A small network was shown many inputs. Here are its activations along a few directions, one row for each input.
In each table, some parts of the input vary, and every possible input appears once, in random order.
A made-up example of a description, with smaller parts first: line(4) and (point or line(9) or (values(3) and ring(8))).
Shared parts are said once, and a part with two or three values counts as separate values.

Rows:
R1: [ 23 -14   6  31 -64   0 -25   2 -15 -15 -19  26 -19  -7 -20 -50  -6  13
 -28]
R2: [ 38  25 -22  76 -40 -30  31 -13  30 -19  21 -15 -13 -24  11 -18   3   3
  11]
R3: [-38  -4  30 -78  25   7  -6 -16 -35  20 -24  21  39  -3 -32  43  25 -29
  -3]
R4: [-23  -5 -12 -70 -25 -31  47 -14  15  10 -47 -29 -47 116  15 -23 -95 -28
  17]
R5: [-38 -26  23 -83  46   4  -2 -41 -36  28 -37  19  29  -2 -32  43  17  -4
 -13]
R6: [ 47   6 -40  65  23   4   3  47  16  -4  38 -24 -51 -30  22 -64  -4  51
   2]
R7: [  3 -18   3  -8 -37 -48  23  -5 -28  20 -45  -4 -19   0 -41 -38  -4  -6
   7]
R8: [ -4   0  13 -12 -47 -46  18  18 -35  10 -30   0  -9  -1 -33 -37   4 -25
  20]
R9: [ -1   4 -10  17  38  10   1 -31  34  -4  16   3  41 -16  22  76  20  -6
   0]
R10: [ 45  32 -25  67 -45 -20  19  -4  22 -12  14  -3   0 -28  25 -33   4 -19
  26]
R11: [ 10  19 -10  11  30  25  -9 -25  26   5  10  12  37 -23  32  63  25 -34
  12]
R12: [ 34  19 -19  68  12  -7  10  58  19 -21  56 -33 -48 -29  22 -48   2  52
   7]
R13: [ 12  -6 -25   9  46  17  -6 -43  25  14  -4  16  28 -15  26  58  17  -9
  -1]
R14: [ -7   7 -10  11  87  56 -27  36   9  14  39 -13  23 -28  24  25  31  14
  23]
R15: [-26  -4  32 -42 -10  48 -51 -10 -21  -6   2  43  35  -8  -6  37  23 -18
 -28]
R16: [-22 -28  18 -40  12  41 -47 -32 -19   7 -13  41  27  -4 -12  35  13   7
 -43]
R17: [ 15   8  20  28 -74  -1 -26  22 -20 -23  -6  29  -4 -10  -7 -53   4  -6
 -11]
R18: [-12  -9  -8  16  92  42 -18  28  21   1  48 -21  20 -26  19  41  28  44
   9]
R19: [-23  17  -1 -71 -36 -31  41   4   5   1 -31 -28 -34 120  21 -18 -89 -46
  34]
R20: [ 53  12 -37  69 -34 -22  23 -26  27   0   0  -6 -15 -26  12 -35  -5   1
   9]
R21: [ 39  30 -20  61  11   3  -2  66   9  -8  49 -25 -30 -35  37 -66   4  30
  19]
R22: [-36 -19  33 -36   0  33 -44 -20 -11 -12   6  30  38  -5 -15  51  21   7
 -47]
R23: [-12 -11  18  -6 -43 -54  30   7 -27  -1 -26 -13 -15   1 -48 -22   4  -9
   1]
R24: [-45 -19  37 -75  34  -6   2 -27 -27  10 -20   5  35  -4 -41  55  25  -8
 -21]
R25: [-32   3   9 -60 -33 -37  56  -6  20  -3 -24 -36 -42 119   9  -9 -91 -26
  17]
R26: [ -3 -16 -26  11 103  49 -23  14  12  22  27 -12   9 -26  16  23  23  41
  11]
R27: [  5  -3  20  39 -69  -5 -17  11 -12 -33   1  16 -13  -6 -25 -35   2   9
 -30]
Q: What is each input in this table made of?
A: values(3) and (point or (values(2) and line(4)))
Q: Changing only the values(3) part turns R2 into R20. The same change can be made to R23. Which row results?
A: R7
Q: Change only the values(2) part in R11. List by row number the other rows that result.
A: R10
Q: Change only the line(4) part in R8. List by row number the other rows that result.
A: R10, R17, R21

Rows:
R28: [ -67  -39   43 -109   65  -10   -5   -8  -54   37  -29    8   32    4
  -55   49   29    7  -11]
R29: [ 24   1 -25  46 -28 -34  43   8  26 -14   3 -38 -50  24   4 -48 -39  27
   6]
R30: [-63 -18  29 -99  21  43 -29 -14   2   2 -16  13  14  89  11  60 -45 -24
 -18]
R31: [ 18  29 -28  31  75  43 -17  29  20  11  65 -15   7 -54  39  23  29   4
  19]
R32: [-19  -8  -1 -57  13   0  18 -89   6  20 -52  19  50  12 -10  83   6 -56
  -1]
R33: [  14   30   17    4 -108  -51   36   12  -17  -30  -12   -8  -32   22
  -15  -66  -30  -31    2]
R34: [ 18  28 -33  48   5 -21  38  41  29  11  21 -50 -29  22  30 -49 -32  -8
  70]
R35: [ 42  -2 -23  22 -48 -36  10  13  -7   2 -23   6 -55  15   6 -74 -31   9
  -7]
R36: [ 19 -19  -4  38  10  35 -49  -1  -8   1   2  35  17 -48  -3  -7  38  28
 -21]
R37: [ -3   3  36  30 -40  -1 -33  15 -20 -22   7  32  38 -44 -20  12  51  -5
 -15]
R38: [ 16  -5 -12  46  36  31 -12  -7  24 -17  34  -3   8 -41  13  18  24  49
 -25]
Q: What is each input in this table made of?
A: values(3) or (values(2) and line(4))
Q: Change only the values(2) part in R38. List by row number the other rows that result.
A: R29

Rows:
R39: [  6  18  -9  19  31  38 -10  34  20 -13  42 -20  -6  -6  32  -6  -6  16
   5]
R40: [ -56  -16   40 -121   46   22   -4  -44  -30   15  -39   23   37   21
  -29   90   20  -30  -28]
R41: [-11  -1  24  -8 -46 -28  13  19 -31  -8 -14  -6 -10   5 -35 -50  -4   3
   6]
R42: [  5   2  -8  13 -50 -28  31 -20  19 -16 -27 -13 -14  33  -3   6 -30 -29
   2]
R43: [ 14   5  11  41 -17 -10 -13  36 -18  -9  23   5  -2 -53 -17 -22  39  16
  -8]
R44: [-54 -33  30 -58  68  56 -49 -35 -15  18 -24  36  74 -10 -22 101  47 -15
 -11]
R45: [ 26  10 -16  50 -20 -13  11 -30  34 -15  13   2  18 -18  25  13   4   9
  -1]
R46: [ -6 -18   4 -18   2  -7   8  26 -12   5 -20 -13 -32  30 -10 -44 -22  29
  -3]
R47: [-12   6   1 -23   2  -2   0  31   7  -9   5 -13 -24  50  27 -10 -39   1
  14]
R48: [  9  11 -22   2  14 -34  36  -1  14  19 -10 -22 -19  33   8  -3 -26 -28
  31]
R49: [  6 -20 -17  23  27  15 -19  27   0  12  34 -13 -18 -33   3 -30   5  52
 -13]
R50: [ 37  11  -4  43 -34   2 -22 -15  -1  -2  14  36   5 -39   6 -16  26   0
 -23]
R51: [ 25  22 -35  40  46   0  22 -13  26  13  32 -21   3 -23  22   1   3   3
  31]
R52: [ 10   4   1  -2 -69  -9  -3 -13 -13 -11 -28  18 -14  11  -9 -30 -17 -27
  -1]
Q: What is each input in this table made of?
A: values(2) and (point or ring(6))
Q: Changing only the values(2) part turns R49 into R46. The same change can be made to R51. Which row results?
A: R48

Rows:
R53: [ 29   5  -2  61 -36   5 -19  30  -2 -22  16   8 -13 -34   1 -43  16  21
 -10]
R54: [ 26   0 -19  47  -8  -9   4  41  -2   0  14 -19 -38 -16   0 -67  -7  31
  12]
R55: [ 20  14 -18  41   0 -15  25  41  19 -13  26 -36 -45  14  18 -50 -26  31
  19]
R56: [ 26  27 -27  37 -14 -10  24  13  29  -5  16 -25 -24  14  32 -27 -28 -12
  29]
R57: [-34 -11  31 -85 -96 -61  38 -23 -31   0 -71   2 -28  97 -38 -32 -66 -50
  -4]
R58: [-25 -15  26 -29  21  37 -40 -10 -21  -1   8  29  33 -24 -18  36  32   8
 -29]
R59: [-26   0   5 -46  43  18  -6 -18   8  17  -3   4  29  22  14  55  -2 -23
  10]
R60: [-15 -14   3 -21  27  15  -9 -49  10  10 -16  19  41  -1  -1  63  16 -11
  -9]
R61: [ 41  14 -34  55 -24 -13  16 -19  29  -6  10  -4 -16 -16  20 -10  -8  -6
   1]
R62: [-22 -16  14 -47  48  27 -22   3 -25  14  -6  12  14  -9 -12  17  18  12
 -10]
R63: [-21  -7  22 -25  20  12 -14 -26 -15   6  -9  20  46 -26 -19  46  38 -10
  -8]
R64: [-32 -13   9 -47  55  17  -2   4   0  10   1 -11  11  16   1  41  -1   9
  -4]
R65: [ 35  16 -11  58 -35 -24   6  13   2 -10  13   2 -11 -37   1 -28  18   0
   4]
Q: What is each input in this table made of?
A: point or (values(2) and ring(6))
Q: Change only the ring(6) part in R54. List by row number the other rows that result.
A: R53, R55, R56, R61, R65
